These are the activations of a small network on made-up records, seen along a few directions, one row for each record.
After each row come some of the record's fields: P, V, W, Z.
Not every record has every field; a missing one is written absent.
The largest differences between rows may come from other fields.
(in the rows, 500 means zero)
Random noise pushes rows far along 10 fixed directions. That doesn't count. These rows show it; they differ only by the noise:
[641 755 576 379 338 348 463 342 594 634 597 363 747 335 608 641 484 447
 402 443 230 422 511 525 277 562]
[590 528 565 652 214 610 411 532 596 418 564 346 792 473 698 484 485 359
 532 440 539 635 597 539 466 509]
[497 378 611 568 355 709 640 646 441 457 349 718 518 672 388 388 514 715
 188 492 543 532 612 302 748 504]
[418 670 450 509 515 707 416 698 724 679 478 780 802 587 416 548 527 702
 292 587 504 555 669 615 390 646]
[436 597 711 382 398 141 484 349 616 458 700 409 409 259 512 521 608 375
 541 528 482 418 396 492 419 377]
[423 324 608 529 387 560 481 591 610 196 435 362 570 153 339 412 606 504
 449 518 745 626 617 502 496 361]
[657 477 732 389 403 668 481 213 326 650 379 647 397 459 369 459 393 477
 564 395 616 554 470 221 671 460]
[589 455 606 467 522 349 570 422 450 487 433 419 353 384 438 523 466 560
 321 530 374 339 415 394 581 450]
[418 682 607 502 467 400 409 457 626 714 680 684 478 695 644 501 511 408
 608 553 502 488 426 507 532 528]
[365 626 790 460 391 369 518 591 539 544 518 215 595 219 443 500 450 249
 357 490 263 574 440 470 412 547]
[696 377 478 809 671 515 318 520 500 519 435 305 396 440 574 564 283 388
 550 619 533 409 349 624 584 511]
[673 466 311 261 514 372 602 273 540 354 400 388 459 410 593 539 620 722
 471 433 415 314 594 386 465 371]

[437 420 364 188 543 478 620 442 563 279 295 279 584 234 496 510 704 728
 423 562 493 395 610 442 392 458]
P is p2, V is v2, W is absent, Z is z5
[438 429 408 452 747 632 493 638 566 533 207 499 457 416 403 507 477 798
 184 720 427 301 503 531 626 576]
P is p1, V is v2, W is absent, Z is z4
[406 464 646 466 107 684 417 371 649 345 580 556 818 418 681 400 687 539
 582 631 908 584 589 476 573 440]
P is p2, V is v2, W is w2, Z is z3
[399 544 679 726 561 374 435 721 502 536 643 430 443 361 338 525 396 215
 605 467 420 644 452 567 382 458]
P is p1, V is v1, W is absent, Z is z5
[312 440 466 475 670 495 438 563 518 509 519 680 288 657 463 474 526 564
 483 636 685 446 408 609 620 552]
P is p2, V is v2, W is absent, Z is z7
[499 643 619 253 488 566 484 356 539 684 422 631 629 382 376 561 515 652
 311 577 447 396 531 442 417 545]
P is p2, V is v1, W is w1, Z is z7
[289 615 474 628 722 214 670 826 540 629 711 780 385 786 357 560 509 554
 390 532 342 508 426 578 437 570]
P is p2, V is v1, W is w3, Z is z7
[437 591 477 685 576 318 580 756 480 517 707 592 436 628 360 549 466 357
 501 267 303 690 566 559 337 531]
P is p1, V is v1, W is absent, Z is z2
[278 439 664 501 543 658 474 611 513 530 368 449 457 453 468 357 486 405
 476 562 517 615 515 394 673 488]
P is p2, V is v1, W is absent, Z is z4
[546 769 297 414 563 469 421 488 697 683 474 381 805 463 695 603 544 610
 457 592 184 352 622 620 264 562]
P is p1, V is v1, W is w4, Z is z1
[464 478 617 807 367 425 387 648 703 467 625 412 648 546 736 525 517 529
 253 880 548 251 293 745 575 602]
P is p2, V is v2, W is w1, Z is z7
[333 502 543 486 509 495 620 643 409 452 421 246 451 487 464 418 455 286
 510 336 267 650 576 416 532 509]
P is p1, V is v2, W is w4, Z is z7
[750 460 534 682 325 423 500 385 452 456 605 541 505 632 688 521 464 530
 522 482 536 423 432 449 593 440]
P is p1, V is v1, W is absent, Z is z2
[326 633 616 550 517 583 369 644 562 664 522 504 595 589 592 470 413 328
 485 587 434 581 442 580 534 653]
P is p2, V is v2, W is absent, Z is z4
[267 628 561 523 606 686 676 866 428 766 393 647 569 761 342 424 389 420
 362 430 258 719 529 415 535 701]
P is p2, V is v1, W is w4, Z is z7
[569 603 593 497 542 310 438 396 472 583 605 526 433 334 370 651 435 449
 454 458 412 450 402 641 346 513]
P is p2, V is v2, W is absent, Z is z7
[542 477 698 656 225 628 480 517 555 518 514 678 721 504 510 476 555 636
 345 656 659 502 532 465 595 478]
P is p2, V is v1, W is w2, Z is z5
[750 415 578 728 664 729 310 445 297 723 356 485 394 433 372 596 164 409
 433 508 513 438 358 567 601 602]
P is p2, V is v1, W is absent, Z is z7
[203 504 756 683 538 240 579 774 622 552 714 870 337 562 223 461 603 654
 160 730 508 375 412 590 600 493]
P is p1, V is v2, W is w4, Z is z7
[522 551 923 467 118 372 694 400 263 486 621 462 475 478 430 432 479 222
 421 212 332 665 463 198 576 493]
P is p2, V is v2, W is w1, Z is z4
[219 581 318 343 733 166 590 648 674 401 588 417 349 466 500 474 686 465
 567 468 315 483 566 573 360 408]
P is p2, V is v1, W is w4, Z is z4
[289 474 598 362 692 503 653 683 431 576 325 760 316 489 114 489 531 722
 142 522 378 466 529 359 614 530]
P is p2, V is v2, W is absent, Z is z4
[330 614 553 399 581 416 500 621 563 564 592 483 545 418 367 545 517 423
 457 544 467 579 400 649 329 629]
P is p2, V is absent, W is absent, Z is z7
[574 435 691 620 318 541 604 446 311 545 430 374 419 657 704 397 410 425
 386 577 376 405 371 254 833 510]
P is p1, V is v1, W is w3, Z is z1
[576 598 449 461 541 445 527 482 543 569 542 523 631 420 454 633 488 589
 413 528 411 415 439 601 317 614]
P is p2, V is v2, W is absent, Z is z7
[634 358 388 580 488 575 394 433 515 350 448 397 538 438 590 507 517 513
 590 503 626 498 526 547 536 439]
P is p2, V is absent, W is absent, Z is z4
[744 405 417 428 376 460 645 376 419 348 373 353 505 405 600 527 551 750
 194 442 289 248 592 351 593 417]
P is p1, V is v1, W is absent, Z is z6
[647 363 434 785 297 662 574 629 472 359 514 597 610 720 552 419 494 576
 448 379 568 619 669 489 606 434]
P is p1, V is v1, W is w4, Z is z7
[480 633 378 354 566 603 478 443 679 599 389 505 732 465 619 537 579 722
 497 722 473 384 555 496 450 555]
P is p1, V is v2, W is w2, Z is z1
[628 524 277 649 488 572 539 617 525 489 556 646 630 787 611 514 511 554
 537 354 463 594 670 532 462 521]
P is p2, V is v1, W is w4, Z is z2
[368 561 314 188 397 569 560 382 577 506 501 723 551 800 718 456 702 737
 517 524 676 464 550 463 509 565]
P is p2, V is v1, W is absent, Z is z3
[669 372 530 785 381 627 612 657 321 456 497 523 530 697 499 505 372 510
 265 398 427 533 503 466 625 578]
P is p2, V is v1, W is absent, Z is z7
[476 615 360 535 802 461 360 495 579 718 566 567 413 570 528 589 378 408
 749 523 496 506 478 634 445 505]
P is p1, V is v1, W is w3, Z is z7
[617 467 822 682 285 557 331 385 463 577 600 610 483 348 438 517 415 422
 374 611 729 440 342 593 609 495]
P is p2, V is v1, W is absent, Z is z7
[473 397 322 646 679 555 390 624 572 418 402 259 493 468 629 497 448 404
 601 592 533 464 498 687 524 510]
P is p2, V is v2, W is w4, Z is z7
[376 651 688 227 621 659 399 332 475 844 321 525 473 314 338 486 420 415
 549 581 508 498 399 418 513 578]
P is p2, V is v1, W is w4, Z is z7
[357 519 420 205 316 591 551 417 547 416 467 334 623 556 743 404 640 509
 585 502 575 548 505 429 504 563]
P is p1, V is absent, W is absent, Z is z3
[359 582 403 249 447 328 657 416 486 463 543 522 374 680 622 442 664 492
 549 363 342 449 569 365 542 395]
P is p2, V is v1, W is w4, Z is z7
[521 506 408 361 606 602 653 528 393 532 391 607 491 501 243 502 479 612
 455 303 427 595 650 368 431 509]
P is p1, V is v1, W is w4, Z is z7
[324 638 115 184 730 436 545 554 659 508 490 490 527 669 617 553 601 580
 571 417 367 511 651 599 260 565]
P is p2, V is v1, W is w1, Z is z3
[763 346 326 697 610 358 571 431 407 400 552 737 236 697 443 536 504 692
 570 446 635 381 478 484 615 389]
P is p1, V is v2, W is w4, Z is z6
[413 388 617 539 461 359 698 690 363 353 491 363 347 475 354 438 475 462
 210 389 229 524 519 434 588 465]
P is p1, V is absent, W is absent, Z is z7
[492 423 576 380 554 423 660 373 319 448 441 430 275 455 383 439 484 370
 695 359 522 579 408 313 559 438]
P is p2, V is v2, W is w4, Z is z7
[506 516 497 512 500 277 536 508 595 361 653 566 468 356 363 531 604 546
 488 489 470 494 594 552 340 384]
P is p1, V is v2, W is w1, Z is z1

Here are new rows. What are their fields?
[677 536 463 643 473 614 410 427 418 566 513 524 548 581 528 484 381 340
 759 291 508 666 593 447 492 444]
P is p1, V is v1, W is w4, Z is z4
[130 694 762 430 314 384 506 610 719 644 714 764 615 585 532 370 705 452
 468 653 544 576 473 479 521 518]
P is p2, V is v1, W is w4, Z is z4
[538 354 577 548 389 682 600 592 466 466 285 494 578 578 533 440 510 684
 255 638 520 426 515 363 685 535]
P is p2, V is v1, W is w1, Z is z5
[410 632 698 310 362 494 382 287 492 641 621 516 526 442 550 490 528 300
 660 482 541 565 415 472 483 491]
P is p2, V is absent, W is absent, Z is z7
[330 434 451 232 577 655 493 424 543 526 275 423 440 483 539 413 591 692
 439 675 536 373 465 417 659 520]
P is p1, V is absent, W is absent, Z is z7
[695 438 706 655 136 423 454 334 433 335 682 482 572 378 535 459 496 307
 680 362 700 623 481 435 518 383]
P is p1, V is v2, W is w4, Z is z4
[515 530 537 330 453 448 510 274 586 537 504 629 533 332 411 498 639 709
 528 582 609 376 510 436 460 396]
P is p1, V is v1, W is w4, Z is z7
[643 356 687 593 250 423 556 422 371 291 538 378 461 314 416 461 500 426
 371 388 558 481 508 437 570 358]
P is p2, V is v1, W is w4, Z is z7
[459 434 718 536 457 443 325 347 576 535 620 774 332 420 367 524 556 571
 446 679 819 350 395 552 625 371]
P is p2, V is v1, W is w1, Z is z7
[432 418 398 556 617 603 269 417 668 507 460 467 482 454 622 470 525 546
 661 753 737 374 466 644 594 468]
P is p1, V is v2, W is w4, Z is z7
[567 581 375 467 712 416 559 587 455 528 382 229 516 391 474 615 388 457
 515 467 212 494 483 557 308 597]
P is p1, V is v2, W is absent, Z is z5
[356 613 527 561 581 655 517 699 466 684 327 241 574 603 643 400 372 282
 527 530 171 595 523 394 598 574]
P is p1, V is v1, W is w4, Z is z1
[661 361 511 478 271 253 623 384 477 182 582 310 479 367 628 483 642 565
 400 470 499 378 456 451 531 368]
P is p2, V is absent, W is absent, Z is z4
[567 456 427 525 398 445 576 565 508 334 503 284 634 418 625 560 509 516
 412 461 402 474 509 588 430 525]
P is p2, V is v2, W is absent, Z is z7
[534 513 173 427 487 434 560 587 576 286 547 340 616 592 678 563 604 547
 500 296 390 533 717 637 317 458]
P is p2, V is v1, W is absent, Z is z7
[603 487 579 616 359 565 458 407 477 559 551 633 492 715 661 463 474 509
 506 511 559 433 471 405 688 516]
P is p1, V is v2, W is w1, Z is z4
[463 454 363 559 483 329 587 542 512 388 689 709 389 688 491 463 600 518
 604 378 588 574 579 532 446 393]
P is p2, V is v1, W is w4, Z is z3
[367 508 764 508 476 557 429 519 517 576 533 695 521 259 183 485 473 445
 482 595 764 651 452 539 498 486]
P is p2, V is v1, W is w3, Z is z7
[417 504 560 401 712 511 664 634 320 622 359 488 302 523 225 502 368 414
 347 328 239 571 507 369 498 565]
P is p2, V is v1, W is w1, Z is z7
[309 589 813 601 322 290 325 500 650 522 714 355 541 231 511 490 536 296
 393 706 518 414 368 662 482 474]
P is p1, V is v1, W is w4, Z is z7
[459 363 328 426 677 509 467 469 423 339 455 368 292 411 422 509 429 387
 757 397 716 656 453 582 434 515]
P is p1, V is v2, W is absent, Z is z3
[425 612 426 387 580 672 372 455 621 688 478 565 648 566 610 485 529 462
 772 583 564 635 526 560 407 585]
P is p2, V is absent, W is absent, Z is z5
